A small network was shown many inputs. Here are its activations along a few directions, one row for each input.
Each table varies a few parts of the input and shows all the possible inputs, shuffled.
Descriptions start from the smaller parts, as in this example, which fits no table here: line(6) and (point or line(9) or (values(3) and ring(8))).
Shared parts are said once, and a part with two or three values counts as separate values.

Rows:
r1: [ -8  -7  22  -3  15  14 -14  16   7 -29 -28  -1 -15   2 -17]
r2: [  9   7   2   4 -54  15  38  -3  10  -5  34  18 -10  14 -30]
r3: [-24  20   0  19  14   0 -24  15  17  -2  -8  20 -12   6   1]
r4: [ 10   6 -16 -15  -6  10 -15 -27 -18  13 -23   7  30 -15  14]
r5: [-12  -1   0  19  18 -36   5  19   0   5  25   1 -14  12  19]
r6: [-22  19   3  19  13  -1 -26  15  18  -6 -14  26  -5   4   2]
r7: [  9 -17   3 -25   2  24  -2 -11  -6  -6 -20 -30   1 -12 -11]
r8: [-12  -8  17  -4  16  17 -11  16   5 -20 -16 -14 -27   6 -21]
r9: [ -9  -7  20  -4  16  16 -13  16   6 -25 -22  -7 -22   4 -19]
r10: [  5 -18   0 -26   2  25  -1 -10  -8  -1 -14 -38  -3 -10 -12]
r11: [ 13   6   9   7 -51  10  32  -6  13 -18  16  34   8   8 -27]
r12: [ 12 -17   6 -24   2  23  -4 -12  -5 -10 -26 -23   8 -15  -9]
r13: [-27  19  -3  18  14   2 -22  16  16   3  -1  13 -17   8  -1]
r14: [ -7   0   3  21  18 -37   4  18   2   1  19   9 -10  11  21]
r15: [ 23  -5  -4   2   9 -30   8 -10  -6  13   6   2  33 -11  29]
r16: [  1   4 -25 -17  -6  13 -10 -25 -22  27  -4 -15  12  -9   8]
r17: [-17  -9  14  -6  16  18 -10  18   3 -16 -10 -21 -32   8 -23]
r18: [  8   6 -19 -15  -6  12 -13 -27 -19  18 -17   0  23 -13  12]
r19: [ 18  -5  -9   0  10 -28  12  -9  -9  23  19 -12  20  -7  27]
r20: [ -3   1   5  22  18 -38   2  17   3  -4  12  15  -4   9  22]
r21: [ 13 -17   8 -24   2  21  -6 -11  -4 -14 -32 -16  15 -17  -7]
r22: [ 21  -4  -7   2  10 -29  11 -10  -7  18  12  -4  26  -9  28]
r23: [ 13  -6 -12  -1   9 -28  14  -7 -11  27  25 -19  16  -5  25]
r24: [  5   5 -22 -16  -6  13 -12 -27 -20  23 -10  -7  17 -11  10]
r25: [-32  18  -6  17  14   2 -20  17  14   7   5   6 -22  10  -3]
r26: [  3   5  -2   1 -55  16  40   1   7   0  43   9 -16  16 -32]
r27: [ -2   1   8  22  17 -39   0  17   4  -8   6  21   2   7  23]
r28: [ 12   7   6   6 -53  13  35  -6  12 -12  25  26  -2  11 -29]
What do these inputs look like to the network? -> line(4) and (point or ring(6))
Changing only the line(4) part turns r7 into r10. The same change can be made to r8. Which row results? -> r17
List by row number the other rows that have the line(4) part in common with r15. -> r1, r4, r6, r11, r21, r27
List by row number the other rows that have the line(4) part in common with r22. -> r3, r9, r12, r18, r20, r28

Rows:
r29: [ 11   0 -12   9   3 -35  15  -6  -9  20  26   2  15   0  29]
r30: [ 29 -26  11 -24 -21  11  32 -11  -8  -9   4 -26   7  -7 -15]
r31: [ -6   7  -7 -14  -7  33 -19 -14  -1   1 -24  -1   3  -9 -13]
r32: [-30   8  26  21 -19  25   7  36  35 -39   9  18 -50  28 -53]
r33: [ 13 -26  15 -21  12  15   4  -1  -2 -16 -20 -34  -3 -11 -11]
r34: [-14  15  -8   1   6  11 -29  -6  -3   2 -25  15   3  -3   4]
r35: [ 16  -8  -6   7   7 -39  19  -3  -8  15  26  -4  15  -1  29]
r36: [ -9   8  20  16 -51  21  35  25  28 -32  31  25 -39  30 -52]
r37: [-11  21 -14  11  13  -6 -26  -4   2  17 -12  19  14  -5  20]
r38: [  1 -15   9  -9  27  -4  -9   6 -10  -8 -16 -20  -5  -4   6]
r39: [-10  15 -13   8  18 -10 -23  -2  -1  18  -8   7   9  -5  21]
r40: [ 12  12 -11 -12 -42  30   7 -26  -4   4  -5  19  21  -6 -18]
r41: [-13   8  -7  -2  12   8 -26  -3  -6   3 -21   3  -2  -3   4]
r42: [ -7   8 -10   5  24 -14 -19   1  -3  17  -4  -3   6  -5  22]
r43: [ 14  -2  -7 -19 -34  25  16 -21  -9   5   4  -5  10  -5 -17]
r44: [ 18 -10  -3 -21 -30  21  21 -18 -10   2   6 -14   8  -5 -16]
r45: [  4  19 -20  17 -11 -23   2 -13  -3  23  16  30  25  -1  26]
r46: [-34  10  25  29  -3   2  -1  47  32 -37   9  28 -49  28 -28]
r47: [ -5  -7   2  -7  23   1 -15   2 -10  -2 -16 -14  -6  -3   6]
r48: [  5  13 -19  14  -7 -27   6 -10  -5  24  21  20  20   0  27]
r49: [ 10 -16   9   0  36 -28  -3   9  -2   0  -4 -20   6  -8  22]
r50: [-34  16  23  42   6 -19   3  48  34 -24  25  34 -39  29 -17]
r51: [-19  16  15  46 -16 -35  29  36  26 -14  52  45 -28  32  -9]
r52: [ 23 -18   3 -23 -25  16  26 -15 -10  -3   6 -21   7  -6 -16]
r53: [ 12   5 -10 -15 -38  28  11 -24  -7   5   0   6  15  -5 -18]
r54: [-10   1  -3  -5  17   5 -21  -1  -9   2 -18  -6  -5  -2   5]
r55: [  3  -8   1   1  33 -23  -9   6  -4   7  -2 -16   5  -6  23]
r56: [  0  -9   0 -19   4  26  -9  -8  -5  -3 -19 -23  -3  -9 -12]
r57: [  8 -24  16 -10  30 -10  -3   9  -8 -16 -18 -24  -4  -5   6]
r58: [ 22 -15   2   6  10 -44  24   0  -6   8  25  -8  15  -2  29]
r59: [ -6  15  -7 -10 -11  35 -22 -17   3  -1 -29  12   9  -9 -13]
r60: [ -4   0  -4 -17  -1  30 -14 -11  -3   0 -21 -13  -1  -8 -12]
r61: [ -3   0  -5   3  29 -18 -14   3  -4  13  -2 -11   5  -5  22]
r62: [  7   7 -17  11  -2 -31  10  -8  -8  24  24  10  17   0  28]
r63: [  6 -18   7 -21   8  21  -3  -5  -4  -9 -18 -29  -4 -10 -11]
Changing only one part turns r38 into r55. The same change can be made to r54. Which row results? -> r42
What do these inputs look like to the network? -> line(5) and (point or line(6))
List by row number the other rows that have the line(5) part in common with r32. -> r31, r33, r56, r59, r60, r63
Change only the line(6) part in r53. List by row number the other rows that result. -> r30, r40, r43, r44, r52

Rows:
r64: [  3  14  -1   0 -53  32  19 -11  11  -8  11  26  -1   7 -35]
r65: [-19 -13  33  10  18   3   2  41  20 -38  -1  -8 -46  18 -27]
r66: [ 12 -13  20  -1 -43  12  47   9  10 -25  31   1 -20  16 -41]
r67: [-11  -1  -2 -16  33  20 -43  -7  -9   0 -48 -16   4 -15   5]
r68: [  7  10 -22   7  19 -34 -13 -15 -15  31   3  10  33 -11  46]
r69: [  0  -2  14  33   4 -50  31  31  14  -7  46  15 -20  22  10]
r70: [-12  25  -7  36  -4 -33   2  14  14  10  26  41   2  14  18]
r71: [  7 -31  15 -23  47   2 -15   7 -10 -11 -30 -50  -5 -14   6]
r72: [-13  26 -22  23   6 -28 -13  -2  -1  28  16  28  13   3  30]
r73: [-31  13  13  11  10  22 -28  22  20 -23 -24  16 -28   9 -22]
r74: [-30  14  -4   0  19  26 -41   5   5  -4 -33   3 -15   0  -8]
r75: [ 23  -2 -18 -30 -31  30   4 -40 -20  14 -14  -8  30 -18  -4]
r76: [ 23 -22  -4  -1  32 -49  14  -3 -16  18  17 -26  21 -10  44]
r77: [ 38 -33   1 -37 -16  11  29 -26 -21   3   0 -42  21 -17  -4]
r78: [  4  15 -17 -12 -41  36   4 -25  -4  12   0  11  10  -4 -20]
What do these inputs look like to the network? -> values(3) and line(5)
Changing only the values(3) part turns r68 into r67. The same change can be made to r76. Which row results? -> r71
Change only the line(5) part in r77. List by row number the other rows that result. -> r64, r66, r75, r78

Rows:
r79: [ 13 -12   5  -1  18 -20   7   2  -5   4   5 -16   7  -4  13]
r80: [ -2   4 -10 -11   1  18 -17 -14 -11   7 -18  -6   1  -5  -1]
r81: [ 13  -4  -4   3   2 -18   9  -5   4   8   8  -1  17  -7  18]
r82: [ -7  -7  -4  -2  22 -14 -11   3 -13   4  -5 -11  -2  -1  17]
r83: [ 14  -7  -3 -11 -10   9   9 -15   2   3  -4 -10  16 -12  -1]
r84: [ 16 -15   6 -17   5   8   7  -6  -6  -2  -5 -25   6  -9  -4]
r85: [-21  12   4  20 -27   4  23  23  17  -4  43  12 -41  27 -29]
r86: [  5   7 -10  -9 -13  15  -5 -18  -3  11  -7   2  20  -9  -3]
r87: [ -3 -11  -3 -17   9  12 -11  -4 -13   0 -16 -21  -3  -6   0]
r88: [ -3  -1  18  12 -24  -4  14  14  -4 -34   2  37 -20  22 -17]
r89: [  3  12 -12   5  -1 -10  -5  -8  -2  17   4  12  20  -5  16]
r90: [-22  14  24  26   3   8  -4  34  46 -26   1  21 -23  11 -27]
r91: [ -6   8 -11   3  14  -8 -17  -6 -11  12  -7   4   2  -1  18]
What do these inputs look like to the network? -> values(3) or (values(2) and ring(5))
Change only the values(2) part in r87. List by row number the other rows that result. -> r82
List by row number the other inputs of the same sort as r85. -> r88, r90

Rows:
r92: [-24  24   3  23 -31  18  -7   8  33 -22  -6  49 -13  14 -17]
r93: [ 39 -18  11 -29 -15  30  17 -21   5  -4 -15 -26  42 -25 -22]
r94: [ 42 -24 -10 -19  -9 -25  23 -30 -36   4  -5  -5  32 -12  38]
r95: [ 11  -1 -12   9  10 -29  27  -1  13  44  51 -31  13  -8  22]
r96: [ 11  -7  14  20 -18 -51  33  18 -10 -17  34  39   6  17  15]
r97: [-15  35  -2  34   4 -24 -13  14   8   7   9  56   8  15  10]
r98: [ 20 -15   4 -13  50 -15 -24 -15 -20   3 -34 -25  14 -18  32]
r99: [-15  -7  11 -16   9  39  -6  17  -5  -9  -2 -35 -53  13 -39]
r100: [  4 -18  -3 -17 -49  20  40 -11 -23  -8  30 -17 -31  21 -37]
r101: [-28  22 -43  13   7 -14 -17  -8  -3  46  28   0   5  -1  31]
r102: [ 17   2  28  18 -26   2  35  16  48 -28  19  19  -6   4 -30]
r103: [-20 -10  28  19   8   5  -2  33  32 -46 -15  12 -35  10 -19]
r104: [ -2   6 -14 -27 -23  40 -25 -26  -9   4 -42   4  33 -20 -11]
r105: [ -1 -27  13 -36  19  30 -19  -5  -9 -22 -48 -32  12 -21 -10]
r106: [-23  -9 -15   4  43 -33 -14  19  -3  23  16 -41 -16   3  33]
r107: [-21  28 -15  -6 -30  51 -10 -10  -7  15   8   1 -30  12 -38]
r108: [ 17  15 -24  -5  10  -2 -26 -36 -19  27 -28  13  33 -20  31]
r109: [-11   3  25  30  42 -41 -11  39   5 -17   0  18 -13  16  10]
What do these inputs look like to the network? -> values(3) and ring(6)
Changing only the values(3) part turns r108 into r98. The same change can be made to r92. Which row results? -> r103
Change only the ring(6) part in r95. List by row number the other rows that result. -> r93, r94, r96, r100, r102
Change only the values(3) part in r95. List by row number the other rows that result. -> r101, r106
Change only the values(3) part in r93. List by row number the other rows that result. -> r104, r105

Rows:
r110: [ -5  -2  13  -6 -18  30   4   5   9 -22  -9   1 -18   6 -33]
r111: [  9   4  -2  11 -19 -18  23  -1   3   5  26  16   7   6   5]
r112: [ -4  -8  18  -6 -17  27  11  11  11 -26  -2  -5 -25   9 -36]
r113: [ 17 -26 -10 -28  47 -14 -21 -18 -29  18 -30 -47  26 -27  39]
r114: [ 25 -25  -5 -50   2  41  -9 -36 -23   3 -41 -48  25 -30  -7]
r115: [-10  -4  13  16  28 -25  -4  25   9 -10   5   0 -15   8  10]
r116: [ 11  -8   8  11 -18 -23  38  10   6  -3  40   2  -7  12  -3]
r117: [  5  16 -16  10 -19 -11   7 -12  -2  18  17  23  17   1  12]
r118: [-12   2   8  16  28 -22 -12  20   7  -5  -1   5  -9   5  13]
r119: [  8  10  -9  11 -20 -15  15  -7   1  11  21  20  13   3   9]
r120: [ 40 -20 -20 -33   2  -8  10 -42 -35  31  -5 -35  47 -27  30]
r121: [  1  21 -23   8 -19  -7   0 -18  -5  26  14  23  20  -2  15]
r122: [ -8   4   7  -7 -19  34  -4   0   7 -17 -15   6 -12   3 -30]
r123: [ 11  -3   3  11 -19 -21  31   5   4   0  33  10   0   9   1]
r124: [-14   7   1  16  28 -19 -19  14   5   1  -6   9  -5   3  17]
r125: [ -2 -13  22  -6 -16  25  18  16  12 -28   5 -12 -32  12 -40]
r126: [-11  10   0  -8 -19  37 -12  -6   5 -10 -19   9  -7   0 -27]
r127: [-21  18 -13  13  29 -12 -33   4   0  15 -12  10   1  -2  23]
r128: [-10  -9  17  16  28 -27   3  31  10 -13  11  -7 -22  11   6]
r129: [-17  13  -5  15  29 -16 -27   9   3   8 -10  10  -1   1  20]
r130: [-14  15  -8 -10 -19  42 -19 -11   3  -2 -22   9  -3  -2 -24]
What do these inputs look like to the network? -> values(3) and (point or line(6))
Changing only the values(3) part turns r120 into r113. The same change can be made to r121. Which row results? -> r127
List by row number the other rows that have the values(3) part in common with r112. -> r110, r114, r122, r125, r126, r130

Rows:
r131: [ 16 -12   4   0   2 -14  31   1  -1  18  37 -28   4   0  -5]
r132: [  6  19 -14  10 -25  -7   1 -15 -25   6   7  39  -2  11  11]
r133: [  8  -9  18  15  29 -18   7  19  40 -10   5 -12   2 -12  11]
r134: [ -6 -11 -10 -24 -34  30  15 -14 -15  -5   6 -12 -14   3 -22]
r135: [  4  17 -10   9 -20 -12  -1  -8  -5   8  -1  38  36  -4  14]
r136: [-19  22  -3  23   4  -9 -20   3  -8  -7  -6  39 -22  21   3]
r137: [ 31 -14   5   4   0 -21  30  -7  23   4  15 -16  25 -15  13]
r138: [ 25 -13  11   1 -13 -23  28  -1 -25 -16  13  16  -9  13   9]
r139: [  0 -10  26  13  20 -29   1  27  12 -30  -6  16   7   2   4]
r140: [ 11  19 -21  12 -12  -4   4 -20  23  28   8   9  32 -15  16]
r141: [  0   0  14   0   7  29 -12   4  43 -11 -22 -10   2 -18 -15]
r142: [ 17  -2   5 -16 -32  25  12 -17 -22 -19 -13  18  -8   7 -18]
r143: [-25  28 -11  13  16   5 -17  16  17  28  20  -4 -13   7  -3]
r144: [-13  23  -7  22  18  -1 -17   5  41  14  -1  14  10 -11  15]
r145: [ 17 -30  -1 -26  50 -31 -15 -14 -43  12 -25 -45  17 -18  47]
r146: [ 17  -5  10 -17 -29  19   6 -10  -1 -17 -20  16  29  -7 -16]
r147: [  3 -24  -3  -5 -14 -18  32   1 -18  -1  31 -15 -15  12   6]
r148: [ -4  -5  14   9  27 -11   8  30  16   6  25 -28 -20   7  -7]
r149: [ -2   3 -34 -19  38 -11 -43 -26 -41  40 -32 -14  24 -20  46]
r150: [-19 -18   6   7  10 -18  10  26  -3 -13  17 -17 -37  20   0]
r151: [ 25 -15  15   0  -9 -29  24   7  -5 -14   6  14  28  -3  11]
r152: [-22  20   2  22  11 -12 -21  11  13  -7 -12  41  15   3   8]
r153: [ -3  22 -22   6 -11   3   3 -12   0  40  32  -4  10  -1  -2]
r154: [ -7   2  17   2  -5  22 -10   4  -7 -31 -28  18 -30  14 -26]
r155: [  9   1  -3 -19 -18  33  13 -15   2  14  12 -26   4  -8 -32]
r156: [-16  10 -28   1 -29  -2   3 -12 -17  21  27   8  -8  10   9]
r157: [  2  -9  21  15  14 -26   5  19  -9 -29  -1  16 -30  21  -1]
r158: [ 11 -21 -15 -41  30  27 -35 -31 -40   5 -52 -43  20 -23  15]
r159: [-28  -5   1  -8 -10  29  -7  13  -1 -16  -9 -15 -37  10 -26]
r160: [-39  15 -18  12  -2  -2 -17  13  -1   9  13   7 -30  19   4]
r161: [ 24  -3  -1 -14 -21  25  10 -23  27   2 -10 -13  26 -20 -14]
r162: [ -9  -2  23   0   0  19 -16  12  15 -31 -34  18   7  -3 -22]
r163: [-13   7   9  -7   7  35  -9  16  18   3  -1 -26 -20  -1 -33]
Changing only one part turns r134 into r156. The same change can be made to r159. Which row results? -> r160
What do these inputs look like to the network? -> values(3) and (point or (values(2) and ring(5)))
Change only the values(3) part in r158. List by row number the other rows that result. -> r145, r149
Change only the ring(5) part in r151. List by row number the other rows that result. -> r131, r137, r138, r147
